Each row has a name. Each piece below is followed by the name of the row it came from, unless a question asks for something else. Each question is about the rows just above it.

[148  83 115  85 107 177 135] -> k482
[122  94 111 131 130 154 137] -> k831
[152 118 156  83 102 131 115] -> k139
[ 98 117 114  70  81 189 107] -> k156
[130 102 155  91 135 112 104] -> k734
[102 155  92 135 112 104 104] -> k282
[194 151  98 102 169 109 114] -> k167
[ 98 117 114 154 148 154 151] -> k484
[148  83 115 144 107 177 135] -> k581
[ 92 124 156 135  79  71  96] -> k486
[103 176 186 166 130 151 138] -> k870
How many entries does [130 102 155  91] have? : 4
The row with [130 102 155  91 135 112 104] is : k734
[102 155  91 135 112 104] is in which row? : k734
Number of entries in [194 151  98 102]: : 4
Which row holds [148 154]? : k484

[ 96 154 185 100 165 109 115 129] = k303
[171 108 142  84 126 107  94 122] = k471
[100 153 138 166 125 120  66 115] = k631
[143 127 110 127 128 126  76 102] = k464
Number of entries in [171 108 142  84]: : 4
How many entries does [100 153 138 166 125 120] have? : 6
The row with [125 120] is : k631

[129 131  93 135 146  70 118 109 125]  k532
[141 134 107 135 142  96 118 117 125]  k429
[148 139  93 141 146  70 118 115 125]  k436
Where do [ 70 118 115 125] appear? : k436
Number of entries in [141 134 107 135 142]: : 5
Count the entries of [141]: : 1

[167 143 132 141 129 160 139] : k275
[ 62 133 114 124  93 130  98] : k426
[101 152  99 136 117 130 117] : k713
[145 158 136 132 148 127 111] : k769
[167 143 132 141 129 133 100] : k737
[123 166 167 172  94 154 101] : k954
[ 96 182 165 108 116  81  97] : k306
[ 89 101  72 178 141 143 147] : k37
Which row holds [182 165 108 116  81]? : k306
asked: [167 143 132 141 129 160 139] : k275
How many entries does [167 143 132] have? : 3
Number of entries in [ 62 133 114 124  93 130  98]: : 7
asked: [167 143 132 141 129 160] : k275
How many entries does [123 166 167] have? : 3
asked: [ 96 182 165 108 116] : k306

[139 116 183 153 112] -> k597
[126 127  66 125 130] -> k704
[ 99 117 180 105 129] -> k741
[136 115 174 104 127] -> k372
[115  91 185 109 115] -> k411
[ 91 115 174 104 127] -> k100
[139 116 185 150 115] -> k921
[109  66 127 125 129] -> k548
[172 165 105 133 146] -> k535
[117 121  94  86 162] -> k71
[110  66 127 125 130] -> k653
asked: [110  66 127 125 130] : k653
asked: [126 127  66] : k704
Count the entries of [115  91 185 109 115]: : 5
Count the entries of [ 99 117]: : 2
The row with [115  91 185] is : k411
asked: [ 91 115] : k100
Number of entries in [139 116]: : 2

[106 183 111 123  99 126 109]  k565
[111 175 124 124  90 124 107]  k850
[123 161 119 109 158 113 109]  k969
[123 161 119 109 158 113  77]  k421
[140 141 110 115 149 120 167]  k116
[117  98 129 146 141 145  90]  k855
asked: [123 161 119 109 158 113  77] : k421
[175 124 124  90 124] is in which row? : k850
asked: [183 111 123  99 126 109] : k565
[183 111 123] is in which row? : k565

[127 137 106 150 172] : k157
[ 95  99  99 137 159] : k337
[101 113  68 146 112] : k371
[123 142 111 121 125] : k117
[133 141 150 118 143] : k821
[ 68 106 137 146 129] : k515
How many entries does [101] have? : 1
asked: [ 68 106 137 146] : k515
Number of entries in [ 68 106 137 146]: : 4
asked: [137 106] : k157
asked: [142 111] : k117
Where do [113  68 146] appear? : k371

[168 144 107 113  84 172 133] -> k325
[164 120  70 139 150 115 103] -> k133
[148 166 114 161 146 175 125] -> k881
[145 155 120  79 119 148 153] -> k876
[158 154 164 132 174 124  94] -> k995
[ 69 139 139  86 136 119 136] -> k278
Number of entries in [148 166 114 161 146 175 125]: : 7
How many entries does [164 120  70 139 150 115 103] have? : 7
How many entries does [ 69 139 139  86 136] have? : 5
asked: [ 70 139] : k133

[145  94  67 184 117 187] = k514
[145  94  67 184 161  87] = k947
[151 115  90 181 131 114] = k665
asked: [145  94  67 184 161  87] : k947
Count the entries of [145  94  67]: : 3
How many entries does [151 115  90 181 131] have? : 5
Number of entries in [151 115  90]: : 3
Count the entries of [145  94  67 184]: : 4

[144 127 151 114 119 119 150 159 109 133 115 144 172 145 157 144 113 151
 144]  k757
[146 135 143 131 132 133 150 139 126 145 136 141 149 147 151 131 138 150
 141]  k772
[111 130 131 149 133 142 105 134 129 131 134 121 106 112 107  96 121 109
 113]  k696
[134 112 109 109 102 113 132 146  78  82  87 116 111 145 147 139 122 145
 132]  k440
[144 127 151 114 119 119 150 159 109 133 115 144 172 145 157 144 113 151
 138]  k787
[131 125 118 128 116 126 115 127 105 114 124 123  96 120 124 138 113 133
 119]  k30
[103 140 114 129 121 108  88 109 115 100 120 107 103 102  72 106 113  83
  96]  k818
[118 119 119 119 128 122  96 110 119 109  99 108 104 110 107 114 127  97
 123]  k84
[ 91 119 111 101 116 108  95  97  91  97 115 115 117 101  68  89  96  92
 102]  k753
[118 146 127 161 156 146 107 102 150 160 160 105  75 109 105 115 147  96
 116]  k559
[153 155  92 157 149 161 150 159 109 133 115  82  57 138 182 151 156 172
 146]  k489
[127 114 138 110 110 109 121 121 111  99 100 143 154 132 128 129 124 143
 146]  k555
asked: [160 105  75 109 105 115 147] : k559
[144 127 151 114 119 119 150 159 109 133 115 144 172 145 157 144 113 151
 144] is in which row? : k757
Number of entries in [134 112]: : 2
Number of entries in [118 119 119 119 128 122  96 110]: : 8
Where do [161 156 146 107 102 150 160 160 105  75 109 105] appear? : k559
How many entries does [111 130 131 149 133 142 105 134 129 131 134 121 106] have? : 13

[150 119 123 132 134 159 159 126]  k973
[109 178 117 139 116 126 154  78]  k960
[118 122 120 109 180 117 139 116]  k483
Count the entries of [109 178 117 139 116 126 154  78]: : 8
asked: [150 119 123 132] : k973
[122 120 109 180 117 139] is in which row? : k483
Number of entries in [118 122 120 109 180 117 139 116]: : 8
The row with [109 180 117 139 116] is : k483

